These are the activations of a small neural network, seen along a few directions. Each row is one input.
Each table varies a few parts of the input and shows all the possible inputs, shuffled.
Descriptions start from the smaller parts, as in this example, which fits no table here: line(4) and (point or ring(9) or (values(2) and ring(8))).
Shared parts are said once, and a part with two or three values counts as separate values.

Other details of the inputs shift rows strongly along two fixed directions, in all tables alike. That doesn't count.

Table:
x1: [-.21, -.14, .02, .08, -.46, .21, .13, .03, .10, .15, .16, -.05]
x2: [-.17, -.13, .10, .00, -.09, .26, .11, .06, .04, -.25, .01, -.02]
x3: [.31, .28, -.24, -.05, .05, -.37, -.18, .08, .03, .23, .18, .09]
x4: [.36, .29, -.23, .01, .02, -.30, -.14, .04, .04, .32, .07, .12]
x5: [.23, .23, .09, -.12, .70, -.13, .00, -.22, -.10, -.19, -.27, .10]
x6: [-.19, -.34, .14, .07, -.26, .02, .03, .04, -.07, .09, -.03, -.09]
x7: [-.01, .03, -.01, -.04, -.18, -.14, -.02, -.05, .03, .07, .13, .05]
x8: [-.08, .05, .05, -.06, .46, .16, .01, -.12, -.08, -.30, -.25, -.08]
x9: [-.12, -.01, .05, -.05, .25, .15, .03, -.03, -.03, -.30, -.11, -.06]
x10: [.21, .15, -.07, -.01, .08, -.14, -.10, -.05, .02, -.02, -.10, .10]
x11: [-.15, -.07, .08, .02, .14, .31, .12, -.04, .00, -.24, -.18, -.06]
x12: [-.15, -.38, .09, .14, -.40, .16, .08, .25, .00, .16, .13, -.06]
x13: [-.24, -.14, .11, .01, .05, .41, .20, .08, .01, -.16, .04, -.12]
x14: [-.05, -.20, .17, .01, .39, .01, -.04, -.05, -.17, -.23, -.36, -.06]
x15: [-.07, .00, -.10, .01, -.39, -.09, -.03, .05, .08, .19, .26, -.02]
x16: [.08, .04, -.05, .00, -.22, -.04, .02, .14, .08, .09, .23, .08]
x17: [.04, .03, .00, .00, -.19, -.10, .00, -.09, .04, .13, .07, .06]
x18: [.22, .28, -.21, -.05, .06, -.40, -.22, -.13, -.03, .27, .03, .03]
Each input here is: values(3) and (point or ring(5)).
- Changing only the values(3) part turns x12 into x14. The same change can be made to x13. Which row results? => x8
- Change only the values(3) part in x4. List by row number the other rows that result. => x1, x11

Table:
x19: [-.17, -.24, -.13, .20, -.77, -.06, -.10, .16, .14, .20, .18, -.04]
x20: [-.44, -.12, .15, -.10, .47, .51, .24, -.06, -.07, -.44, -.08, -.19]
x21: [-.27, -.23, .13, .02, -.52, .38, .11, .14, .06, -.20, .10, .02]
x22: [-.19, -.17, .03, .03, .12, -.04, .03, .05, -.01, -.11, -.17, -.12]
x23: [-.13, .02, -.14, -.01, -.38, .19, -.05, .09, .03, .03, .26, -.13]
x24: [.01, .20, -.30, .03, -.22, -.12, -.03, .11, .15, .14, .15, -.04]
x25: [.20, -.07, .04, .11, .14, .28, .01, .24, .01, -.15, -.19, .06]
x26: [-.37, -.11, .30, -.08, .51, .50, .36, -.13, -.05, -.29, -.03, -.12]
x27: [.01, .22, -.21, -.03, -.34, -.07, -.15, -.05, .03, .16, .09, .02]
x28: [.01, -.08, -.13, .03, -.10, -.23, -.18, .17, -.02, .24, .11, -.03]
x29: [.22, -.12, -.15, .22, -.20, -.04, -.18, .27, -.04, .36, -.11, -.01]
x30: [.07, .26, -.07, -.03, .25, -.12, .13, -.10, .07, .08, -.01, .01]
x31: [-.14, .08, -.15, .04, -.21, .07, -.04, -.08, .14, -.07, .03, -.03]
x32: [.20, .04, -.06, .04, -.31, -.17, -.02, -.01, .17, .10, .12, .18]
x33: [-.21, -.30, .03, .05, -.40, .13, -.06, .14, -.07, .02, .13, -.19]
x34: [.06, -.08, .01, .05, -.75, .05, .08, .15, .12, .25, .31, .16]
x35: [.12, -.04, .10, -.04, -.16, .05, .05, .08, -.01, .01, .22, .07]
x36: [.34, .45, -.14, -.15, .19, -.39, -.18, -.28, -.05, .28, -.07, .14]
x37: [.11, .03, .12, -.09, .69, -.27, -.03, -.16, -.19, .05, -.17, .03]
x38: [.33, .23, -.04, -.06, .35, -.35, .02, -.04, .02, .00, -.06, .16]
x39: [-.45, -.35, .26, .08, -.22, .55, .24, .04, .12, -.52, -.05, -.06]
x40: [.18, .24, -.21, .03, -.28, -.23, -.09, -.13, .19, .30, .15, .09]
x41: [.22, .12, -.02, -.01, .39, -.46, -.06, -.11, -.07, .17, -.17, .05]
x42: [-.45, -.38, .25, .03, -.20, .35, .12, -.03, -.12, -.24, -.16, -.15]
x43: [-.30, -.17, .23, .07, .54, .84, .28, -.01, -.07, -.47, -.40, -.20]
x44: [.11, .03, .10, -.04, .50, -.30, -.07, -.34, -.10, -.06, -.35, .05]
x45: [.15, .09, -.08, -.08, .22, -.14, -.11, .12, .00, -.07, .06, .08]
x46: [-.02, -.14, .19, -.04, .16, -.04, .00, -.10, -.17, .04, -.04, -.09]
x47: [.16, .29, .07, -.19, .65, -.09, -.03, -.33, -.16, -.10, -.13, -.04]
x48: [.32, .20, .00, -.09, .42, -.29, -.04, .00, -.05, .07, .06, .18]
x49: [.27, .21, -.08, -.11, .16, -.26, -.25, .01, -.07, -.11, .00, .06]
x50: [.08, -.02, .09, -.03, -.01, -.23, -.06, -.17, -.13, .21, -.12, .06]
x51: [-.03, -.09, -.17, .13, -.69, .02, .05, .38, .22, .10, .33, .04]
- What do these inputs look like to the network? => values(3) and (point or (values(2) and ring(5)))
- Changing only the values(3) part turns x32 into x44. The same change can be made to x45. Which row results? => x28
- Change only the values(3) part in x33. List by row number the other rows that result. => x23, x49
- List by row number the other rows that have the values(3) part in common with x23. => x20, x24, x26, x27, x30, x31, x36, x40, x43, x47

Table:
x52: [.52, .56, -.09, -.26, .35, -.54, -.26, -.21, -.07, -.09, -.11, .26]
x53: [-.58, -.17, .00, -.01, -.80, .54, .19, .04, .13, -.08, .25, -.22]
x54: [-.02, .07, -.27, .01, -.67, -.04, -.12, .44, .16, .24, .49, -.04]
x55: [.24, .18, -.12, .03, .11, -.01, -.22, .12, -.07, -.11, -.24, .02]
x56: [.32, .56, -.29, -.22, .36, -.49, -.39, -.39, -.15, .22, -.10, .10]
x57: [.41, .46, -.28, -.18, .53, -.48, -.33, .03, -.18, .11, .04, .09]
x58: [-.24, -.55, .58, -.02, .28, -.04, .19, -.27, -.29, -.32, -.38, -.02]
x59: [-.19, -.19, .10, .13, .34, .46, .16, .01, .04, -.65, -.46, -.07]
x60: [-.39, -.15, .11, -.04, .42, .34, .22, .03, .11, -.63, -.12, -.09]
x61: [.31, -.24, -.34, .15, -.76, -.93, -.42, .37, -.04, .83, .40, .03]
x62: [.45, .46, -.16, -.12, .33, -.54, -.17, -.23, .14, -.19, -.14, .32]
x63: [-.12, -.14, .18, -.01, .23, -.54, -.25, -.41, -.27, .18, -.40, -.10]
x64: [-.38, -.06, .21, -.11, .48, .45, .23, -.42, -.06, -.29, -.11, -.27]
x65: [-.30, -.33, .31, .08, -.62, .58, .58, .21, .27, .14, .40, .11]
x66: [-.28, -.33, .29, .09, -.64, .63, .37, .17, .20, -.05, .51, -.05]
x67: [-.11, -.24, .21, .10, .52, .57, .18, -.04, -.11, -.39, -.28, -.21]
x68: [.08, .12, -.05, -.01, .34, -.07, .19, .15, .01, .17, .09, .02]
x69: [-.16, -.07, .40, -.18, .37, .45, .21, -.20, -.10, -.51, -.09, .09]
x70: [-.01, -.07, -.25, .18, -.74, .07, .00, .46, .19, .47, .75, -.08]
x71: [.44, -.24, -.28, .25, -.82, -.72, -.57, .38, -.02, .86, -.01, .09]
x72: [.28, .12, -.08, .09, .28, -.01, .07, .12, -.02, .21, -.25, .09]
x73: [.29, .13, -.09, .01, .40, .02, -.20, -.01, -.19, -.12, -.28, .05]
x74: [.01, .30, -.04, -.10, .49, -.14, .15, -.35, -.04, .17, -.19, .02]
x75: [-.59, -.18, -.07, .14, -.79, .45, .22, .01, .34, -.14, .23, -.12]
- What do these inputs look like to the network? => values(4) and (point or line(5))
- Changing only the values(4) part turns x70 into x64. The same change can be made to x61. Which row results? => x63
- List by row number the other rows that have the values(4) part in common with x66. => x52, x58, x62, x65, x69
- Change only the line(5) part in x53. List by row number the other rows that result. => x56, x64, x74, x75
